These are the activations of a small neural network, seen along a few directions. Each row is one input.
Each table varies a few parts of the input and shows all the possible inputs, shuffled.
Descriptions start from the smaller parts, as in this example, which fits no table here: one of 5 places around a ring, together with either a single point or (one of 2 separate values, together with one of 4 places along a line) or one of 11 places around a ring.
Shared parts are said once, and a part with two or three values counts as separate values.

A family of inputs:
row 1: [ 3.18 -0.70  2.01  0.06 -0.23  1.50  0.73  2.48 -1.22  1.02  0.63]
row 2: [ 3.98  0.86  1.87  1.03 -0.80  0.81 -0.64  0.00  1.24  2.66  1.71]
row 3: [-0.76 -5.65 -2.22  0.09  0.53 -0.60  0.03 -0.40 -1.83  1.24  2.48]
row 4: [ 3.42 -0.30 -2.76  0.07  2.50  2.07 -0.60 -0.29 -0.26  3.07  3.21]
row 5: [-1.00 -1.71  1.77  1.46 -1.20 -1.30 -3.13  0.86  0.00  0.86  2.29]
row 6: [-2.85 -0.26  3.62  2.06 -2.40 -2.07  0.60  1.88 -0.50 -1.83 -1.98]
row 7: [ 0.73 -1.99  2.08 -0.50 -0.19 -1.08  1.25  3.40 -0.52  0.85  1.61]
row 8: [-2.71  1.42  3.63  1.55 -2.89 -1.07 -2.45  0.63  0.89 -1.50 -0.91]
row 9: [-0.25  2.84  3.93  1.84 -0.85  0.39 -3.00 -0.62  0.72  0.62 -3.13]
row 10: [-1.22  5.53  1.32  0.02 -0.26 -0.36 -1.77 -3.44 -0.99 -1.94 -3.18]
row 11: [-3.28  4.06  2.28 -1.78 -0.30 -1.63  4.38  0.06 -0.77 -2.51 -2.22]
row 12: [-1.43 -3.52 -2.48 -0.74 -0.09 -0.87 -2.58 -0.99  0.04  2.85  3.34]
row 13: [-1.54 -4.81 -5.50  0.15  1.52 -0.78  0.63  0.34  0.28 -1.95  0.38]
row 14: [ 2.28  3.66  4.16  1.12 -1.14  0.71 -0.42  0.20  1.67 -0.13 -1.74]
row 15: [-1.78 -3.12 -4.83 -0.15  2.18  0.39 -2.29 -1.23  1.35 -1.61  1.15]
row 16: [-0.29  7.29  1.54  0.45 -0.29  0.93  2.17 -2.16 -0.09 -1.72 -1.87]
row 17: [-0.20  5.70  1.65 -1.90 -1.41  0.41  3.39 -0.72 -1.64 -2.21 -2.89]
row 18: [-0.31 -3.55 -1.64 -1.46  3.12 -0.14  1.95  1.78 -1.41  2.16  2.56]
row 19: [ 1.80  2.24  4.16 -0.25 -1.60  1.25  1.61  1.74 -0.06 -0.97 -2.60]
row 20: [ 1.00 -1.74 -5.55 -0.19  1.60  0.85 -2.46 -2.81  2.38  1.12 -0.52]
row 21: [-0.46  0.24  5.39 -0.32 -1.46 -0.29  2.53  0.97  1.02 -1.62 -1.85]
row 22: [-5.09  4.53  1.90  0.15 -1.30 -1.10 -0.38 -2.21 -1.14 -2.61 -1.83]
row 23: [ 1.77 -1.86 -3.26  0.20  1.80  0.55 -3.70 -1.31 -0.60  3.46  2.45]
row 24: [-0.75 -3.72  1.97  1.75 -2.40 -1.16 -0.18  1.54 -0.93  0.19  1.25]
row 25: [ 3.58 -2.88 -2.39 -2.38  0.56  1.88  0.89  0.55 -1.03  2.20  2.27]
row 26: [-4.63  2.54  1.59  0.46 -1.30 -1.77  2.03 -0.62 -2.37 -3.87 -2.65]
row 27: [ 2.33 -1.84 -5.26 -1.72  1.95  1.94  2.38  0.17  1.13 -0.23 -0.19]
row 28: [ 1.83 -0.09  1.13  1.47  0.08 -0.72 -4.59  0.80 -0.29  2.47  0.52]
row 29: [ 2.85 -0.17 -5.42 -0.66  1.82  1.26  0.87 -1.69  3.37  1.09  0.75]
row 30: [-0.17 -2.98 -4.70 -1.88  2.47 -0.02  2.73  1.10  1.56 -1.13  0.96]
The inputs of row 6 and row 9 match in every part but one. If row 24 is changed in the same way as row 6 into row 9, which row does it become?
Answer: row 28
Describe the family of inputs behind these rows.
Answer: one of 5 places along a line, together with one of 6 places around a ring
Change only the place on the ring of 6 in row 30. List by row number the other rows that result.
Answer: row 13, row 15, row 20, row 27, row 29
Change only the place on the line of 5 in row 30. List by row number the other rows that result.
Answer: row 7, row 11, row 18, row 21

A family of inputs:
row 31: [ 3.86 -1.04  1.57  2.93 -2.48  0.65 -5.01  3.26  0.17  4.36  1.17]
row 32: [ 3.09  0.71 -5.84 -2.16  3.88  0.19  2.46 -0.07  2.44  0.15  5.03]
row 33: [ 1.95 -3.61  3.81  0.55 -1.27  0.23 -1.05  2.15 -3.49  4.71  2.03]
row 34: [-7.13  3.42  3.70 -0.41 -0.80 -1.89  1.35 -1.36  2.06 -2.77 -4.65]
row 35: [-0.09  7.49  4.62  1.24 -1.41 -1.84  4.43  0.11  0.75 -2.20 -1.30]
row 36: [ 2.10 -3.86 -6.62 -1.79  1.22  0.65  3.05 -1.49  2.38 -2.41  2.10]
row 37: [-2.66 -3.41 -7.63 -1.22  2.49 -0.51  0.83 -1.75  1.97 -0.37  1.54]
row 38: [ 1.37  8.33  4.64  1.85 -0.41 -0.15 -1.04 -2.61  0.59 -2.19 -2.74]
row 39: [-4.56 -6.68  2.37  0.94 -0.36 -0.94 -3.90  0.66 -2.82  2.50  0.44]
row 40: [-2.89  3.35  4.71 -2.01 -0.80  0.47  2.25 -0.66 -1.87 -4.38 -5.53]
row 41: [ 0.24 -5.47  1.75  0.58 -2.10  0.16 -2.53  3.25 -5.20  0.26  0.87]
row 42: [ 4.71  0.79 -7.08 -0.48  2.03  2.97 -0.83 -1.49  3.02  2.34  1.04]
The inputs of row 36 and row 37 match in every part but one. If row 41 is changed in the same way as row 36 into row 37, which row does it become?
Answer: row 39
Describe the family of inputs behind these rows.
Answer: one of 3 separate values, together with one of 4 places along a line

A family of inputs:
row 43: [ 0.78  0.76  7.68  2.16 -1.63 -0.75 -0.33  2.40 -0.84  1.36 -0.69]
row 44: [ 0.01 -3.81 -3.72  0.77  1.90 -1.91 -0.85  0.17  0.09  0.77  2.65]
row 45: [ 0.67  2.80  5.26  2.61 -1.78 -1.88 -1.34  0.70  1.75  0.82 -1.90]
row 46: [-1.08  5.07  0.53 -2.82  0.19 -0.71  1.55 -2.55 -0.48 -2.03 -2.48]
row 47: [ 4.73  0.91 -3.61 -2.02  0.94  3.71  0.85 -2.18  2.19  3.37  0.88]
row 48: [-4.57 -2.09 -1.29  0.71 -0.74 -1.39 -0.09  0.90  1.15 -2.74 -0.51]
row 49: [ 3.98 -5.60 -0.24  0.07 -0.87 -0.01 -1.42  3.43  0.89  3.53  2.20]
row 50: [ 4.46 -1.57 -2.79 -0.38  1.48  3.25 -2.29 -0.41  0.91  2.04  0.87]
row 51: [ 1.43  0.25 -5.06 -2.03  4.08  1.90  1.95 -2.21 -1.03 -0.09  1.76]
row 52: [ 2.59  7.32  3.73 -0.24  0.11  0.83  1.65 -0.89  1.16 -0.69 -1.89]
row 53: [-1.50  3.09  0.58 -0.06 -1.96 -1.56 -0.33 -1.43 -2.07 -2.09 -3.24]
row 54: [ 0.41 -1.80 -4.86  0.36  1.74  1.13  0.45 -1.66 -0.76  0.62  1.93]
row 55: [-0.05 -5.95 -1.33  0.67  0.78 -1.06  1.11  0.75 -1.48  2.29  3.54]
row 56: [-3.54  1.83  2.12 -0.01 -0.95 -2.20 -2.15  0.39 -1.68  0.12 -1.37]
row 57: [-2.91  1.97 -3.03 -2.12  1.96  1.74  3.09 -1.12  0.06 -3.11 -2.34]
row 58: [-4.09 -4.58  1.55  0.20 -0.49 -0.89  0.73  1.97 -0.42 -3.03  1.04]
row 59: [-2.29 -0.81  4.28 -0.18 -4.07 -3.20  0.85  1.11 -2.18 -0.17 -0.56]
row 60: [ 0.98  5.72  3.33  2.11 -2.35  0.26 -0.44  1.06  0.82  0.33 -1.58]
row 61: [-3.51 -0.23 -1.94  0.19  0.63  1.70  0.17 -0.70 -0.69 -4.29 -1.14]
row 62: [ 3.50 -3.29 -1.21  0.01  1.06  1.03 -3.16  0.28  2.61  2.99  2.84]
Describe the family of inputs behind these rows.
Answer: one of 4 places along a line, together with one of 5 places along a line
The inputs of row 46 and row 53 match in every part but the place on the line of 4. If row 57 is changed in the same way as row 46 into row 53, which row does it become?
Answer: row 61

A family of inputs:
row 63: [-1.53 -5.22  0.48 -0.05 -0.22 -1.18  0.87  1.53 -2.84  0.81  1.39]
row 64: [-2.53  4.02  7.77  1.41 -4.31 -2.42 -0.82  0.35 -1.86 -0.51 -3.94]
row 65: [-2.10 -4.65 -0.54  1.19 -1.02 -0.62 -2.12  1.13 -0.59  1.01  0.20]
row 66: [-1.29 -2.37 -2.65 -2.14  1.68 -0.13  3.82 -1.05 -0.49 -2.89  0.28]
row 67: [-2.54  8.09  3.73 -0.85 -2.62 -1.90  1.71 -1.15 -0.29 -3.97 -4.35]
row 68: [ 3.90  1.85 -2.19 -0.65  1.47  2.98  2.79  0.14  0.54  1.08 -1.05]
row 69: [-2.20 -1.05 -4.40 -1.98 -0.20 -0.51  0.31 -0.99  1.96 -1.57 -0.39]
row 70: [ 2.07  3.15 -2.71 -1.04  2.90  1.55 -0.29 -1.77  0.35  0.27  1.19]
row 71: [ 4.01 -1.21  2.39  1.66  0.96  1.42 -0.34  3.18  0.58  2.43  1.39]
row 72: [ 2.20 -0.73  1.73  1.00  1.38 -0.06 -2.67  0.90  0.18  2.80  3.01]
row 73: [ 0.10  0.73 -4.21 -0.98  0.23  0.39 -0.55 -2.85  1.48 -0.36  0.10]
row 74: [-0.09 -2.61  0.61  2.44 -0.24  0.48 -2.70  0.58  1.00  0.90  2.17]
Describe the family of inputs behind these rows.
Answer: one of 2 separate values, together with either a single point or one of 5 places along a line
The inputs of row 68 and row 71 match in every part but the choice among 2 separate values. If row 69 is changed in the same way as row 68 into row 71, which row does it become?
Answer: row 65
